These are the activations of a small neural network, seen along a few directions. Each row is one input.
Each table varies a few parts of the input and shows all the possible inputs, shuffled.
A made-up example of a description, with smaller parts first: one of 2 separate values, together with either a single point or one of 9 places along a line or (one of 5 places around a ring, together with one of 6 places along a line).
Shared parts are said once, and a part with two or three values counts as separate values.
In the rows, zero is written as 128.

Other details of the inputs shift rows strongly along two fixed directions, in all tables alike. That doesn't count.

Rows:
r1: [ 82 134 188 202 186  62  88 146 153 194 126  69 141 245  41]
r2: [105 135 110 123 114 116 113 118 135 109 125 156 136 125 124]
r3: [165 107 151 117 127 151 183 122 104  97 143  90  54 129 121]
r4: [125 145 126 123 112 136 132 120 148 139 115 147 148 112 135]
r5: [114 129 124 123 123 138 101 122 117 126 132 157 145 135 134]
r6: [128 128 104 132 150 129 104 158 127 146 122 121 160 100 151]
r7: [107 123 126 117 117 116 121 116 134 109 137 146 148 111 123]
r8: [129 130 118 118 122 133  94 121 131 132 117 136 134 117 142]
r9: [126 145 135 109 110 139 126 121 135 128 141 155 137 107 124]
r10: [132 118 133 111 128 132 101 118 133 133 128 128 148 103 140]
r11: [147 127 145 136 129 126 189 118 110  91 132 102  61 135 119]
r12: [130 111 114 122 113 122 110 122 141 132 119 137 156 130 136]
r13: [107 132 123 118 111 117 112 119 128 105 140 157 139 118 120]
r14: [120 137 138 111 117 134 129 119 146 139 136 146 154 103 124]
r15: [116 142 108 133 132 133 138 163 139 149 133 138 157  98 141]
r16: [127 119 122 121 124 131 121 118 121 135 121 143 156 132 151]
r17: [116 124 121 117 114 108 128 116 137 113 130 142 154 117 135]
r18: [133 124 121 127 124 129  99 120 136 139 107 131 148 115 147]
r19: [129 139 135 111 114 127 136 121 149 141 126 141 160 111 137]
r20: [159 128 127 143 165 152 194 154  80 120 141  87  72 135 137]
r21: [105 141 190 188 174  65  77 148 152 184 131  63 121 221  47]
r22: [126 124 113 131 122 142 123 116 117 130 110 150 140 130 151]
r23: [177 113 118 132 151 156 203 155  90 102 145  83  50 118 136]
r24: [126 121 103 122 109 138 106 123 133 120 118 148 129 130 132]
r25: [117 131 111 125 123 141 109 120 118 128 118 156 135 137 142]
r26: [140 119 130 113 125 124 107 120 136 138 119 125 154 111 152]
r27: [124 120 116 118 107 136 101 123 130 119 132 147 137 128 125]
r28: [151 129 126 138 153 135 206 153  97  91 155  88  60 115 131]
r29: [128 115 106 134 112 130 107 122 140 130 108 144 145 131 133]
r30: [149 149 157 127 131 141 181 127 122 121 135 105  61 140 109]
Description of these inputs: one of 5 separate values, together with either a single point or one of 5 places around a ring.
Question: The inputs of r8 and r2 match in every part but the choice among 5 separate values. If r6 is changed in the same way as r8 into r2, which row does it become?
Answer: r28
Question: Which other rows agree with r9 in the choice among 5 separate values? List them by row number.
Answer: r4, r14, r15, r19, r30

Rows:
r31: [113 141 162 134 132 120 127 133 137 132 140 117 117 144 102]
r32: [121 127 151 136 149 110 137 131 116 122 152 101 106 143 105]
r33: [104 117 100 133 125 112  53 127 138 141 125 150 185 153 126]
r34: [191 107 106  61 103 213 171 100  68  62 138 146  60  65 199]
r35: [117 118 133 129 145 108 130 128 131 121 139 112 134 119 121]
r36: [ 98 134 128 127 112 101  91 130 168 147 124 143 200 112 126]
r37: [120 128 127 133 120 116 120 117 120 117 123 139 115 159 124]
r38: [136 143 133 153 159 133 162 159 123 164 127  99 115 147 129]
r39: [137 130  92  75  81 161 145 106 135 103 122 182 162  53 172]
r40: [114 128  99 143 137 118  84 151 153 164 113 137 200 114 137]
r41: [131 125 144 125 141 116 132 123 133 134 134 105 138 113 128]
r42: [137 142 125 158 159 124 168 161 124 151 123  89 120 140 129]
r43: [124 141 142 143 137 102 155 134 143 118 141 107 100 136  96]
r44: [125 140  85  84  84 153 127 113 127  86 145 194 149  56 164]
r45: [137 112 123 142 123 124 116 120 133 131 106 110 124 139 130]
r46: [ 98 127 109 135 126 104  59 137 134 141 129 153 184 130 121]
r47: [123 135 140 128 124 132 115 112 121 127 113 139 110 156 127]
r48: [120 150 113 148 151 144 144 153 114 146 128 126 125 134 135]
r49: [113 131 125 127 124 112 146 128 143 122 128 131 128 132 105]
r50: [148 128 144 146 155 134 143 155 125 158 129  96 109 142 121]
r51: [134 135 138 151 158 138 135 152 115 144 133 105 102 146 113]
r52: [138 112 130 135 120 136 112 118 130 140 110 118 115 144 130]
r53: [129 139 144 116 116 132 144 122 143 144 128 133 126 131 111]
r54: [ 98 128  80 107  89 120  49 103 162 143  90 202 236  99 173]
r55: [ 82 141 107 128 108 106  86 127 155 141 128 172 188 135 104]
r56: [141 107 132 140 149 115 127 133 121 121 129  91 104 161 116]
r57: [ 82 135 120 129 112  99  81 134 155 135 139 159 190 127 115]
r58: [112 113  75 106 104 128  36 115 156 147 103 176 238  98 170]
r59: [138 128 157 146 130 117 158 114 132 133 121 107 115 156 109]
r60: [150 113 136 121 133 137 108 123 126 144 123 111 124 146 136]
r61: [144 123 145 122 134 130 115 132 120 144 127 114 124 124 131]
r62: [187 133 111  63  86 185 211 105 103  61 145 150  74  27 189]
r63: [128 113 130 153 131 120 124 127 114 117 127 107  88 168 107]
r64: [ 82 127 117 132 118  92  86 135 168 137 129 150 197 121 117]
r65: [129 120 141 149 135 135 118 121 117 128 116 107  84 165 110]
r66: [121 141 118 159 157 122 161 163 110 138 137 107 110 153 119]
r67: [129 122 140 143 136 106 143 122 126 117 117 111  97 166 116]
r68: [134 132 156 138 149 127 118 135 109 133 132 103  97 148 108]
r69: [141 129 159 134 130 120 137 117 128 144 113 111  97 168 121]
r70: [118 133 101 152 155 121 155 161 125 136 125 117 134 129 135]
r71: [132 127 128 154 154 123 141 158 112 133 141 104 104 149 110]
r72: [123 135 162 133 153 124 130 125 118 134 142 102 102 141 107]
r73: [117 127 133 138 118 123 135 113 121 116 134 143 126 152 112]
r74: [121 146 155 132 132 130 147 126 131 133 132 120  97 154  90]
r75: [127 135 160 144 133 133 142 113 120 129 127 124 100 166 100]
r76: [143 122 138 130 137 118 119 133 124 134 123 106 133 120 131]
r77: [133 134 173 130 130 118 149 134 141 141 141 101 110 141 108]
r78: [135 118 125 155 159 117 148 160 123 133 132  95 109 139 114]
r79: [177 139 115  61  89 203 198 103  90  55 150 166  58  37 182]
r80: [130 106 128 153 137 114 132 128 126 117 118  98  93 159 112]
r81: [ 79 121  74 117  92 117  59 105 164 132 108 213 245  99 152]
r82: [135 116 141 142 151 106 132 142 118 122 133  94 105 141 110]
r83: [139 129 165 140 129 127 151 114 131 143 125 116 108 162 108]
r84: [140 120 108  71 103 166 121 105 121 114 135 171 161  48 187]
r85: [187 134 118  57  85 196 205 103 101  72 149 158  68  33 188]
Question: Describe the family of inputs behind these rows.
Answer: one of 5 places around a ring, together with either one of 2 separate values or one of 9 places around a ring
Question: The inputs of r51 and r78 match in every part but the place on the ring of 5. If r75 is changed in the same way as r51 into r78, which row does it become?
Answer: r81
Question: The inputs of r82 and r46 match in every part but the place on the ring of 5. If r56 is changed in the same way as r82 into r46, which row does it become?
Answer: r33
Question: Which other rows agree with r76 in the place on the ring of 5? List them by row number.
Answer: r36, r39, r40, r41, r42, r45, r54, r58, r59, r62
Question: A walk changes only the place on the ring of 9. It starts at r74 and steps to r75. List the rest of the walk in order.
Answer: r47, r65, r34, r68, r72, r31, r79
Question: Which other rows does r53 become when the place on the ring of 9 takes its other values? List them by row number.
Answer: r52, r60, r61, r69, r77, r83, r84, r85

Rows:
r86: [161 109 117  96 110 177 122 110  99 117 119 148 120 100 176]
r87: [117 139 126 120 132 117  79 137 155 169 122 133 194 106 137]
r88: [121 142 189 144 131 101 133 119 150 153 130 103 110 178  77]
r89: [152 164 147 128 144 152 250 160 108 114 159 104  55 103 119]
r90: [123 119 142 167 171 102 119 157 123 147 133  74 108 164 101]
r91: [ 82 132 113 140 115  84  86 131 170 136 134 152 196 128 101]
r92: [117 167 140 175 176 115 174 181 138 179 135  90 123 157  98]
r93: [152 128 114 102  97 163 137 107 127 120 108 154 130  96 170]
r94: [ 87 127 122 133 114 111  50 114 142 141 120 166 179 160 109]
r95: [119 142 176 147 152  93 156 144 152 148 143  82 115 141  83]
r96: [149 119 108 102 106 150 146 112 128 120 111 144 141  97 174]
r97: [111 139 182 146 128 101 127 114 138 135 139 110 101 185  71]
r98: [138 125 114  97 101 133 161 124 142 102 138 146 141  70 150]
r99: [148 108 108 103 108 166 110 111  98 107 122 154 116 112 166]
r100: [109 119 100 137 122 130  60 118 135 149 103 158 164 154 131]
r101: [161 113 117  92 124 174 116 118  98 118 130 142 124  83 178]
r102: [161 124 156 115 142 143 179 132  86  87 157  88  40 125 118]
r103: [131 120 109 102 101 158 120  99 109  94 124 167 111 120 143]
r104: [ 99 152  83 132 133 142 138 157 119 120 143 168 152 105 138]
r105: [148 120 149 128 148 135 182 137  96  90 154  85  53 125 115]
r106: [115 120 112 127 133 128  56 128 126 144 124 146 165 131 139]
r107: [ 71 123 101 152 122  86  49 122 157 145 108 163 201 171 109]
r108: [135 137 126  98  86 147 144 101 139 108 119 168 128  96 147]
r109: [148 139 135  77 105 152 156 118 127 107 146 146 124  58 155]
r110: [175 106 141 134 145 148 186 128  90 112 120  81  55 150 144]
r111: [133 110 128 167 161  99 128 155 123 134 129  75 102 171 103]
r112: [168 138 188 104 131 144 193 115 112 107 153  94  49 118 117]
r113: [ 76 132 113 146 115  78  83 120 169 138 121 158 201 141 102]
r114: [121 119 138 159 150  93 138 145 129 117 141  87 100 170  86]
r115: [179 125 176 116 130 156 185 115 105 123 131  87  55 139 132]
r116: [119 134 121 106  87 140 131  97 131  97 126 173 125 111 134]
r117: [126 135 135 113 126 131  82 121 147 160 123 141 177 111 143]
r118: [129 140  72 126 138 167 156 163  99 119 137 156 130  87 170]
r119: [156 122 116  91 120 162 161 130 120 115 134 129 133  53 177]
r120: [136 125 115 102 101 130 162 112 139 102 126 151 143  81 152]
r121: [135 123 154 163 155 122 110 129 126 166 108  91 105 195  97]
r122: [115 137 168 155 137  85 147 125 157 148 122  98 118 180  82]
r123: [127 111  93 114 111 133 135 115 113  84 127 152 130 104 151]
r124: [114 122 103 128 137 121  63 143 129 146 125 138 171 119 138]
r125: [145 111 102 108 133 155 125 139 112 124 128 131 146  74 173]
r126: [122 145 178 147 132 105 140 115 153 152 122 106 103 181  75]
r127: [147 100  82 116 119 146 136 123 102  94 117 141 125  98 175]
r128: [ 81 138 126 132 123  97  90 131 162 138 140 150 187 112 105]
r129: [ 94 151  83 160 158 128 102 178 138 180 122 151 200 124 137]
r130: [127 135 138  90 103 145 124 103 122  99 150 162 126  89 138]
r131: [102 169 145 165 155 109 184 165 132 139 156 111 103 153  77]
r132: [156 116 102 104 112 147 161 118 125 110 116 136 140  78 176]
r133: [100 120  96 148 120 118  52 124 140 148  97 158 173 158 132]
r134: [162 126 119  91 101 175 148 100 120 118 114 151 116  93 169]
r135: [137 123 151 168 151 118 119 134 124 156 105  89  98 192 104]
r136: [156 116 102 101 113 147 155 130 130 113 127 131 142  70 172]
r137: [ 85 142 129 131 104 108  76 103 162 143 119 171 174 152  98]
r138: [113 130 151 164 137 103 117 123 126 126 121 109  90 199  82]
r139: [143 126 158 151 170 115 120 154 118 160 131  70 107 158 106]
r140: [123 110  91 136 134 119  88 145 141 146 116 132 185 114 148]
r141: [123 113 134 171 155  98 115 138 123 144 112  89 106 200 103]
r142: [154 137 173 110 132 135 192 125 104  93 164  93  48 115 107]
r143: [102 134 161 160 134  81 136 121 147 134 129 106 113 191  73]
r144: [153 103  90 115 123 149 138 125 109 110 112 137 141  91 178]
r145: [ 92 130 124 127 127 112  52 120 138 136 132 157 174 140 115]
Question: Describe the family of inputs behind these rows.
Answer: one of 6 places around a ring, together with either a single point or one of 9 places around a ring
Question: The inputs of r118 and r104 match in every part but the place on the ring of 6. If r99 is changed in the same way as r118 into r104, which row does it become?
Answer: r94
Question: A walk changes only the place on the ring of 9. It starts at r111 and steps to r127. List the rest of the walk in order.
Answer: r141, r133, r100, r99, r106, r124, r90
Question: Which other rows does r103 become when the place on the ring of 6 takes its other values? List them by row number.
Answer: r100, r121, r126, r134, r137
Question: Which other rows agree with r88 in the place on the ring of 6? List them by row number.
Answer: r89, r95, r98, r108, r109, r112, r120, r122, r126
Question: A walk changes only the place on the ring of 9. It starts at r96 and steps to r93. List the rest of the walk in order.
Answer: r134, r115, r117, r87, r119, r136, r132
